Each row below holds a small network's activations on one input, seen along a few directions.
In each table, some parts of the input vary, and every possible input appears once, in random order.
A made-up example of a description, with smaller parts first: one of 8 places around a ring, together with either a single point or (one of 2 separate values, together with one of 4 places along a line) or one of 9 places along a line.
Shared parts are said once, and a part with two or three values counts as separate values.

Other details of the inputs vary at random and push rows far along two fixed directions, the same in every table; ignore that.

A family of inputs:
x1: .04 -.27 -.10 -.22 -.28 .24 .13 .11 .39 .45 .34 .25 -.28 .27
x2: .08 .11 -.10 .09 .05 -.25 -.20 -.25 -.06 -.06 -.46 -.30 .04 -.19
x3: -.02 -.15 -.80 -.14 .12 .60 -.04 -.42 .34 .56 .60 .64 -.17 .48
x4: -.18 -.27 .22 -.09 -.11 .24 .26 .33 .10 .25 .21 .45 .31 -.16
x5: -.13 -.16 -.19 -.15 -.12 .21 .25 .17 .54 .28 .16 .34 -.23 .16
x6: -.09 -.21 -.15 -.28 -.01 .38 .32 .11 .18 .21 .24 .54 -.24 .31
x7: .23 .01 -.25 -.21 .27 -.10 -.60 -.62 -.35 .35 -.14 .20 .01 .43
x8: .20 .09 -.70 .09 .28 -.14 -.57 -.58 -.04 .16 .03 .01 .09 .31
x9: .09 .33 -.27 .33 .05 -.22 -.28 -.34 -.20 -.16 -.11 -.41 .10 -.13
x10: .01 -.19 .03 -.32 -.03 .35 .24 .19 .11 .20 .31 .42 -.24 .38
x11: .07 .22 .42 .08 .20 -.19 -.07 -.03 -.53 -.56 -.32 -.40 .02 -.17
x12: -.22 -.19 .30 .19 -.31 .01 .36 .70 .50 -.05 .27 .02 .32 -.40
x13: -.05 .05 .66 .28 -.02 -.50 -.06 .42 -.23 -.44 -.22 -.53 .53 -.58
x14: .01 .18 .17 .10 .24 -.11 -.03 -.15 -.46 -.45 -.33 -.20 .02 -.19
x15: .07 .30 -.49 .17 .18 -.02 -.33 -.61 -.26 .09 -.08 -.12 .11 .00
x16: -.08 .09 .16 .27 .13 -.34 -.19 .03 -.15 -.21 -.29 -.26 .60 -.51
x17: -.06 -.21 .08 -.25 -.23 .26 .33 .14 .17 .26 -.03 .33 -.26 .07
x18: -.03 .20 .36 .29 -.05 -.59 .01 .33 .09 -.60 -.53 -.65 .01 -.41
x19: .18 .14 -.69 .18 .28 -.01 -.56 -.66 -.09 .11 .16 -.01 .08 .24
x20: .05 -.08 -.35 -.29 -.09 .61 .02 -.30 -.03 .65 .59 .59 -.21 .53
x21: -.05 -.17 .58 -.23 -.36 .14 .51 .54 .17 -.04 -.07 .01 -.29 -.07
x22: .21 .02 -.28 -.06 .21 -.25 -.58 -.48 -.16 .25 -.05 -.03 .01 .32
x23: -.18 -.24 .67 -.09 -.24 .14 .41 .68 .10 -.01 .20 .19 .27 -.25
x24: .09 .18 .15 .19 .18 -.23 -.18 -.07 -.30 -.42 -.09 -.45 .02 -.11
x25: -.11 -.13 .20 .05 -.43 .01 .46 .56 .58 -.09 -.01 -.16 -.25 -.21
x26: .11 .08 .05 .05 .18 -.28 -.19 -.04 -.20 -.26 -.12 -.31 .02 .05
x27: .14 .21 -.29 .10 .11 -.07 -.41 -.50 -.35 .12 .12 -.18 .04 .15
x28: -.22 -.06 .16 -.02 -.13 .11 .59 .58 .45 -.29 .02 -.01 -.20 -.14
x29: .05 .28 -.03 .09 .14 -.08 -.16 -.41 -.57 -.15 -.28 -.16 .06 -.11
x30: -.20 -.15 .46 -.17 -.20 .07 .56 .56 .25 -.14 -.14 .17 -.29 -.10
Description of these inputs: one of 5 places around a ring, together with either a single point or one of 5 places along a line.
The inputs of x16 and x4 match in every part but the place on the ring of 5. If x2 is changed in the same way as x16 into x4, which row does it become? -> x17
Change only the place on the line of 5 in x10. List by row number the other rows that result. -> x7, x11, x20, x21
Which other rows agree with x27 in the place on the ring of 5? List them by row number. -> x1, x13, x22, x24, x26

A family of inputs:
x31: -.09 -.17 .00 -.08 -.26 .14 .32 .29 .37 .17 .10 .16 -.11 -.02
x32: .05 .05 -.10 -.03 .16 -.06 -.30 -.29 -.20 .16 -.13 .14 .21 .06
x33: .14 .00 -.12 -.05 .15 -.09 -.36 -.26 -.14 .13 .01 -.05 .15 .14
x34: -.08 -.09 -.04 .03 -.21 .14 .28 .34 .36 .02 .31 .12 -.14 .07
x35: .01 .28 .74 .04 .03 -.33 .30 .29 -.46 -.83 -.66 -.64 -.30 -.30
x36: .04 -.01 -.17 -.01 .22 -.04 -.24 -.29 -.27 .10 -.04 .11 .23 .03
x37: -.10 -.19 .05 -.04 -.19 .11 .24 .29 .42 .12 .19 .14 -.19 .01
x38: .03 .10 -.26 .05 .14 -.09 -.29 -.32 -.04 .12 -.15 .07 .14 .04
x39: -.12 .32 .54 .35 -.03 -.43 .20 .36 -.18 -.71 -.41 -.75 .10 -.58
x40: -.07 -.13 .12 -.06 -.19 .17 .26 .36 .20 .06 .34 .19 -.07 .10
x41: .08 .08 -.31 .12 .13 .03 -.27 -.35 -.10 .02 .00 -.02 .14 -.01
x42: .06 .11 -.13 .04 .13 -.02 -.28 -.32 -.27 .14 .10 -.01 .16 .06
x43: .10 .03 -.15 .05 .14 .06 -.28 -.33 -.26 .06 .02 .06 .21 .01
x44: -.08 -.24 .21 -.12 -.17 .14 .22 .31 .27 .16 .22 .22 -.12 .03
x45: -.07 -.21 .16 -.16 -.25 .17 .30 .32 .21 .21 .13 .23 -.04 .01
x46: .02 .04 -.33 .07 .20 -.07 -.22 -.32 -.11 .06 -.06 .03 .16 .00
x47: .13 .05 -.28 .03 .14 -.12 -.34 -.28 .01 .09 -.02 -.13 .08 .12
x48: -.05 -.01 .03 -.21 -.14 .30 .45 .18 .19 -.06 .06 .12 -.60 .24
The inputs of x45 and x31 match in every part but one. If x32 is changed in the same way as x45 into x31, which row does it become? -> x38
Describe the family of inputs behind these rows. -> one of 2 separate values, together with either a single point or one of 8 places around a ring
Change only the choice among 2 separate values in x33. List by row number the other rows that result. -> x47

A family of inputs:
x49: -.21 -.08 .09 .01 -.10 .18 .27 .27 .20 .12 .19 .28 .16 -.14
x50: -.14 .01 .14 -.12 -.02 .25 .35 .23 .04 -.04 .22 .21 -.19 .12
x51: .10 .20 -.25 -.07 .21 -.01 -.29 -.56 -.40 .12 -.20 .07 -.10 .21
x52: .09 .20 -.62 .20 .21 -.08 -.36 -.52 .07 .06 .00 -.26 .03 .05
x53: .17 .03 -.24 .09 .17 -.04 -.49 -.48 -.26 .14 .06 -.03 .18 .07
x54: .15 .07 -.29 .08 .15 -.04 -.41 -.45 -.36 .14 .09 -.02 .25 .07
x55: -.01 -.08 .12 -.20 -.20 .17 .29 .21 .21 .08 .00 .10 -.33 .14
x56: -.03 -.11 .11 -.17 -.14 .24 .32 .14 .18 .00 .00 .14 -.40 .09
x57: .02 .31 .78 .22 .09 -.60 .08 .39 -.41 -.94 -.70 -.87 .09 -.51
x58: -.04 -.14 .13 -.20 -.19 .05 .26 .23 .26 .14 -.04 .12 -.34 .13
x59: -.10 .03 -.25 .17 -.20 .05 .25 .26 .51 -.09 .22 .01 -.25 .04
x60: -.15 -.01 .15 .01 -.15 .22 .27 .25 .09 .09 .34 .16 .01 -.03
x61: .00 .25 .79 .22 .10 -.72 .05 .41 -.36 -.88 -.74 -.85 .08 -.51
x62: -.13 -.18 .02 -.01 -.13 .18 .28 .28 .22 .09 .17 .23 .17 -.15
x63: -.04 -.12 .14 -.03 -.22 .14 .17 .30 .23 .13 .30 .07 .02 .01
x64: -.04 -.07 .06 -.17 -.16 .25 .40 .17 .08 .00 .02 .15 -.33 .09
x65: -.13 -.24 .09 -.04 -.17 -.02 .14 .35 .40 .22 .11 .21 .16 -.10
x66: .18 .05 -.24 -.04 .30 -.01 -.41 -.50 -.31 .01 -.06 .02 -.02 .22
x67: .10 -.03 -.30 .08 .22 -.09 -.48 -.45 -.15 .17 -.09 .09 .33 -.03
x68: -.10 -.18 .08 -.04 -.17 .10 .17 .32 .34 .16 .15 .18 .17 -.10
x69: .16 .00 -.22 .05 .12 -.24 -.54 -.39 -.18 .27 .03 -.04 .24 .11
x70: .16 .09 -.30 -.05 .28 .00 -.33 -.47 -.41 .01 -.04 .03 .05 .22
Describe the family of inputs behind these rows. -> either one of 2 separate values or (one of 4 places along a line, together with one of 5 places along a line)
